These are the activations of a small neural network, seen along a few directions. Each row is one input.
In each table, some parts of the input vary, and every possible input appears once, in random order.
Descriptions start from the smaller parts, as in this example, which fits no table here: one of 6 places along a line, together with either a single point or one of 9 places along a line or (one of 3 separate values, together with one of 8 places around a ring).
Shared parts are said once, and a part with two or three values counts as separate values.

Other details of the inputs vary at random and push rows far along two fixed directions, the same in every table; ignore that.

Rows:
r1: [-14   7  11 -13  16   6   3  17  10  -5  10   6]
r2: [-2  4 -6 23  5  3  4 -1 11 -1  5  2]
r3: [-7 16  0 -1  5 -2 10 12  2 -1  5  5]
r4: [-14  -1 -19   6  14  17   3 -11   7  11  -1 -11]
r5: [ 25 -18  28 -29 -38 -24 -11  -6 -33  -4 -27   1]
r6: [ 4 -4 20 -3  3 -3 -9 15 12 -8 12  9]
r7: [-3 -1  3 -1 11  4  7  3  6  3 -7  0]
r8: [ -4   9 -10  16   2  11  -2  -4   7   0  15   0]
r9: [-11   9 -27  20   7  15   7 -15   5  14   1 -14]
r10: [-3 -2 10  2 11  7 -9 12 17 -7 19  3]
r11: [-14  24  23 -10  10   3   2  34  13 -12  20  14]
r12: [  6 -12 -27  19   8  -3   3 -23   3   6  -9 -12]
r13: [ -6   4  37 -26  10   4 -16  28  11 -14  18  14]
r14: [-9 -3 -2 -6 22  4 -3  1  7 -4  5 -1]
r15: [ 20 -12  -8 -26 -40 -21   7 -22 -45   8 -35  -7]
r16: [ 2  8  4 11  3 -4  4  9  7 -8  7  7]
r17: [-10  -2   4  -9  26   0   1   8  10  -9   7   3]
r18: [-7 -7  0  5 26  3  1 -2 16 -2 -1 -2]
r19: [ 24  -2   1 -15 -56 -21  -7 -17 -44  -3 -17  -1]
r20: [-9 14 -2  6 11  1 11 12  8  1  6  4]
r21: [ -4   8 -14  17   9  -3   8   0   6  -4   7   3]
r22: [ 30  -7   8  -7 -56 -21  -5 -15 -38   2 -23   3]
r23: [-2 12 21  1 -2  2  2 21  8 -3  4  9]
r24: [ -3   0  -1  -5   9  -5  -4   7   7 -10  12   1]
r25: [ 23   4  23 -22 -54 -13  -7   2 -37   1 -19   5]
r26: [ -5   1  27 -10   6   5   1  22  12  -5   1   9]
r27: [ -5   0  45 -23   9   4 -14  34  11 -17  17  16]
r28: [ -5 -15 -34  12  13  10  -2 -34  -4  15 -10 -21]
r29: [  1  -9 -33  11   9  -6   5 -22  -2   4  -4 -11]
r30: [ 23 -13  23 -26 -47 -14  -4  -4 -34   5 -29   2]
r31: [-7 -4 31 -8 19  4 -8 20 20 -8 11 10]
r32: [ -2   6 -23  15  -5  13   3 -17  -3  16  -4 -13]
r33: [-10  -1  -7   0  18   6  12   2   8   3  -2  -2]
r34: [-6 -1 11 -5  4 13 -2  8  8  4  2  1]
r35: [-6 11 -7  9  9 -4  7  8  5 -8 13  8]
r36: [  0 -14 -45  22   6   6   0 -38  -3  14  -4 -24]
r37: [ -2  -4 -12   7  10   8  -8  -6  11   1  13  -6]
r38: [ 25   2  30 -21 -53 -19 -11   9 -33 -10  -7  12]
r39: [ -4  -6 -22   6   2  16   1 -20  -2  17  -9 -14]
r40: [ -2   0 -47  29   1   2   9 -34  -6  13  -7 -16]
r41: [-2 -4  9  6 14 -1 -5 10 18 -7 11  4]
r42: [  0  -2 -34  32  -1  12  10 -31   0  27 -16 -16]
r43: [ -2   8  36 -22  11 -14  -5  40  14 -26  24  22]
r44: [-2 -9 -6 -4 16 -4  2 -6  1 -1 -5 -2]
r45: [ -1   7 -15  16   1   2  10  -7   2  11 -10  -4]
Each input here is: one of 5 places around a ring, together with one of 9 places around a ring.
Changing only the place on the ring of 9 turns r35 into r21. The same change can be made to r29. Which row results?
Answer: r43
Which other rows does r34 become when the place on the ring of 9 takes its other values? List them by row number.
Answer: r1, r4, r7, r15, r26, r30, r33, r39
Which other rows does r11 become when the place on the ring of 9 takes its other values? List them by row number.
Answer: r3, r9, r20, r23, r25, r32, r42, r45

Rows:
r46: [  5 -16 -33  10  -9   1  12 -36 -16  18 -27 -18]
r47: [  6 -18 -18   3  -4  -1  -4 -25 -10   4 -14 -12]
r48: [-10   0 -29  24  24  15  15 -14  15  16  -1 -10]
r49: [ -7 -11 -51  34  21  13   7 -35  12  19   2 -21]
r50: [ 14 -13 -19   5 -11  -5  -4 -23 -14   9 -16 -12]
r51: [  5   3  13 -13 -11  -2   2  10 -10  -2  -2   8]
r52: [  8 -10  18 -18  -9 -10  -7   8  -3  -9  -5   4]
r53: [-11   7 -14  29  27   5   5   1  25  -2  17  -1]
r54: [  6  12  20 -24 -23 -11  -2  19 -14 -11   7  11]
r55: [-14  12 -34  36  22  13  12 -16  13   7   9  -5]
r56: [ -9   5 -23  31   9  24   0 -16  14  19   0 -13]
r57: [  6  -4  39 -33  -8 -13 -17  22  -5 -17   1  13]
r58: [-13  11  -5   9  27  14   5  11  20   0  13   1]
r59: [  8  -3 -18   5  -8  -1   8 -16 -12  13 -18 -10]
r60: [-17  -4  11  -1  34  10  -9  12  24  -8  18   4]
r61: [  8  -5 -11   1 -10  -8  -1  -8  -6   4  -4  -7]
r62: [ 11   4  21  -9 -21 -16  -6  10 -13 -15   4  14]
r63: [ 15  -9 -17  -2 -23 -11  -4 -20 -22   4 -10 -10]
r64: [-21  10  12  -2  34  16   3  22  27 -12  21   9]
r65: [  0  15  16  -1 -10  -9   5  19  -3  -9   5  15]
r66: [  3   3  28 -30 -11 -10  -7  15 -14  -9  -5   8]
r67: [  2  -1  30 -29 -11  -8  -5  14 -14  -7  -5  11]
r68: [  9 -13  -7 -10 -17  -9   2 -20 -26  12 -28 -11]
r69: [  5   4  26 -27 -15  -9  -3  17 -12 -13  -4   9]
r70: [  2 -11  12 -12  -1  -3  -6   5   0  -8   0   4]
r71: [ 11   4  22 -23 -20 -15  -9  17  -8 -15   8   9]
r72: [ -7   7 -28  16   8   6  12  -9   7  11  -1 -10]
r73: [-18  10  16  -4  29  11   6  25  27  -9  16   8]
r74: [  1  11  15 -17 -15  -7   1  17  -7  -7   8  10]
r75: [ 13 -22 -25   2 -10  -8  -3 -38 -19  17 -28 -20]
r76: [-10  23   7   9  12   1   3  19  12 -12  18  11]
r77: [  6   0  16 -15 -12 -11  -4  17  -1  -9   8   7]
r78: [ -6   1 -34  36  19   6   3 -20  12   5   6 -11]
r79: [  6  -9  -8  -8 -10  -7   2 -18 -19  11 -23 -11]
r80: [-11  15  25   5   6  16  -2  28  23  -1  16  11]
r81: [-8 -4 -2 10 25 12  0  6 22  0 16  3]
r82: [-8 -3  2 10 27 10  2 11 25  0 14  3]
r83: [-10  14  17   7   5  19  -6  16  17  -1  17   8]
r84: [-15  14  15  13  14  24  -3  19  26   2  20   8]
r85: [ 14 -18 -13  -5 -17  -8  -6 -23 -19   3 -21 -12]
r86: [-12   1   0  11  32  14  -2  10  26  -4  21   4]
r87: [  9   0 -14  15 -23   9   1 -22 -10  20 -17 -13]
r88: [  5 -10 -10  -5 -14  -3   5 -17 -19   6 -20  -6]
r89: [-16  22  -4  20  25   7  10  17  23  -5  18   7]
r90: [-10   1 -31  23  24  18   9 -16  12  13   2  -9]
r91: [  6  10  22 -23 -23 -13   3  21 -11  -8   3  12]
r92: [  5 -10  30 -28  -9 -11 -13  11  -9 -11  -2   9]
r93: [ 11   5  16  -7 -22 -16  -8   5 -15 -14   4  10]
r94: [ 13 -19   2 -11 -17  -8  -2 -12 -14   1 -15  -4]
r95: [ 14  -5  22 -18 -15 -12  -8  13  -8  -8  -4   7]
r96: [ 11   2 -18  -3 -25  -9   4 -17 -24   8 -14 -11]
r97: [-6  6  4 15 13 -2  1 12 15 -8 14  8]
r98: [ 12   3 -13   7 -30 -13   6 -18 -28   5 -16  -1]
r99: [  4 -10  -9  -9 -10  -4  -1 -21 -22   8 -18  -8]
r100: [-16  -4  10   1  36   9  -4  13  28  -4  14   2]
Describe the family of inputs behind these rows.
Answer: one of 5 places around a ring, together with either a single point or (one of 2 separate values, together with one of 5 places along a line)
Changing only the place on the ring of 5 turns r100 into r57. The same change can be made to r77. Which row results?
Answer: r71
Changing only the place on the ring of 5 turns r62 into r78. The same change can be made to r98. Which row results?
Answer: r76
Which other rows does r57 become when the choice among 2 separate values takes its other values? List them by row number.
Answer: r66
Which other rows agree with r79 in the place on the ring of 5? List them by row number.
Answer: r52, r53, r59, r61, r72, r73, r75, r87, r89, r95
